A small network was shown many inputs. Here are its activations along a few directions, one row for each input.
Each table varies a few parts of the input and shows all the possible inputs, shuffled.
A made-up example of a description, with smaller parts first: ring(8) and (point or line(11) or (values(3) and line(6))).
Shared parts are said once, and a part with two or three values counts as separate values.
In the rows, 128 means zero.

Other details of the inputs shift rows strongly along two fixed directions, in all tables alike. That doesn't count.

Table:
R1: [138 115 118 132 127 139 119 125 118 124 110 115 123 115 124]
R2: [127 148 140 124 126 122 133 126 129 125 133 141 132 139 130]
R3: [139 116 121 128 122 128 108 120 124 128 111 117 130 118 121]
R4: [137 125 132 130 120 141 116 120 108 112 112 119 122 115 128]
R5: [120 135 129 125 128 126 136 133 139 131 136 133 126 137 132]
R6: [118 135 130 126 130 121 136 132 137 134 135 134 132 133 125]
R7: [125  53 166 155 246  91 113 154  57  66 206  96 181 127 220]
R8: [124 146 140 128 124 123 136 127 128 122 136 142 132 132 125]
R9: [121 134 129 125 127 128 143 136 134 127 138 130 128 135 123]
R10: [142 125 128 129 126 138 114 114 115 113 115 128 123 113 128]
R11: [138 117 121 133 123 137 114 121 120 131 114 120 126 112 126]
R12: [140 112 122 129 126 138 114 121 121 125 117 121 121 113 128]
R13: [118 137 128 131 130 122 134 134 136 137 132 133 130 137 130]
R14: [137 112 117 129 117 134 112 122 122 124 114 121 124 116 124]
R15: [120 133 124 129 128 123 143 138 133 129 134 131 128 137 123]
R16: [126 147 134 128 129 129 145 128 124 120 136 138 123 133 126]
R17: [123 136 128 128 127 120 133 131 135 138 135 133 131 141 131]
R18: [122 135 129 122 131 117 134 129 138 134 135 133 133 137 124]
R19: [117 135 128 126 130 128 142 136 134 132 132 129 126 139 128]
R20: [126 133 132 124 126 120 134 131 136 135 140 135 131 138 124]
R21: [140 128 133 131 126 139 112 115 112 117 115 126 127 110 127]
R22: [126 137 125 128 134 118 135 130 137 138 133 134 131 137 127]
R23: [124 135 121 129 133 121 139 133 138 133 133 136 126 135 129]
R24: [138 126 130 128 118 139 111 116 116 114 110 126 122 116 128]
R25: [127 138 131 124 132 122 136 128 139 136 138 133 130 135 128]
R26: [138 114 124 128 127 143 119 124 118 122 116 113 123 112 126]
R27: [120 133 124 129 126 123 136 133 136 133 135 135 126 139 133]
R28: [125 142 135 126 125 122 138 126 130 117 136 144 128 135 126]
R29: [119 133 127 125 130 125 144 136 134 129 134 130 128 136 123]
R30: [135 115 128 131 119 140 109 122 122 131 113 118 124 115 127]
R31: [124 135 131 129 130 126 138 132 135 138 139 136 127 132 128]
R32: [139 113 118 131 126 135 114 122 120 125 116 121 123 114 130]
R33: [137 129 135 129 118 139 110 117 114 119 110 125 126 114 127]
R34: [118 134 126 125 131 123 136 132 139 132 132 133 127 138 131]
R35: [123 138 131 127 132 126 138 131 138 136 138 134 129 131 128]
R36: [131 149 137 124 131 123 135 123 129 126 135 143 131 135 127]
R37: [143 116 126 127 124 136 111 118 123 132 116 120 125 115 124]
R38: [134 118 128 129 120 140 109 121 124 129 112 115 126 114 127]
R39: [120 133 130 128 126 131 142 137 132 132 137 131 124 139 128]
R40: [118 135 125 130 129 126 141 138 133 132 131 130 126 140 128]
R41: [137 117 121 133 127 135 112 122 122 130 110 118 127 112 126]
R42: [119 136 130 126 127 130 142 136 134 130 136 128 126 138 129]
R43: [136 111 125 129 122 139 110 123 121 125 115 119 122 117 130]
R44: [122 137 128 128 130 118 132 131 137 137 132 132 131 141 130]
R45: [120 136 132 126 127 123 136 133 138 133 139 133 132 132 125]
R46: [139 115 122 127 118 131 110 120 122 129 115 119 129 118 122]
R47: [124 134 128 128 130 131 145 135 132 132 139 133 123 135 126]
R48: [120 135 127 130 129 119 135 134 136 134 135 134 132 135 125]
R49: [135 113 123 132 121 134 111 123 119 127 117 119 130 114 125]
R50: [120 136 130 124 132 120 133 129 138 137 132 131 131 140 129]
R51: [125 137 128 124 136 120 136 127 138 137 133 133 131 136 127]
R52: [135 115 124 129 131 135 113 120 121 128 113 117 128 111 128]
R53: [127 136 126 128 131 120 136 129 135 138 137 135 130 137 129]
R54: [137 114 120 128 128 141 120 123 119 124 110 114 122 113 124]
R55: [122 131 129 126 125 128 143 137 132 129 140 133 125 136 123]
R56: [137 114 122 125 119 137 112 121 126 122 115 118 124 113 123]
R57: [124 134 123 130 129 128 146 135 131 133 136 133 125 135 127]
R58: [119 132 125 124 130 120 138 132 139 129 135 135 129 135 126]
R59: [116 136 131 127 131 123 135 132 137 137 132 132 130 136 130]
R60: [136 113 119 130 117 139 118 125 117 123 114 116 124 116 121]
R61: [125 135 132 122 128 119 134 130 139 133 139 132 133 136 125]
R62: [137 115 119 127 128 136 114 119 124 126 111 119 123 113 127]
R63: [119 135 124 129 130 121 135 134 138 133 132 134 127 139 132]
R64: [137 114 127 129 117 137 111 122 122 128 116 120 126 113 121]
R65: [138 111 122 127 117 137 112 122 123 124 116 121 122 114 122]
R66: [124 144 137 127 124 125 144 129 125 117 136 138 126 134 123]
R67: [124 135 133 125 127 123 133 131 136 138 137 133 129 140 130]
R68: [121 133 123 128 129 118 137 134 138 130 135 135 128 137 126]
R69: [123 137 133 124 129 122 133 130 139 136 136 131 131 139 130]
R70: [119 136 129 131 126 124 135 133 134 137 135 134 130 137 131]
R71: [134 114 120 132 119 142 116 125 116 126 111 114 122 119 126]
R72: [129 145 139 123 125 119 134 125 130 122 135 142 134 137 125]
Description of these inputs: values(3) and line(4) and (point or ring(5)).
Question: Changing only the values(3) part turns R12 into R43. The same change can be made to R22. Which row results?
Answer: R44
Question: Changing only the values(3) part turns R16 into R66. The same change can be made to R32. Which row results?
Answer: R14
Question: Change only the values(3) part in R72. List by row number the other rows that result.
Answer: R2, R36
Question: Change only the line(4) part in R7. List by row number the other rows that result.
Answer: R25, R26, R35
Question: List by row number the other rows that have the values(3) part and the line(4) part in common with R27.
Answer: R5, R24, R34, R43, R63
Question: Change only the values(3) part in R20. List by row number the other rows that result.
Answer: R37, R67
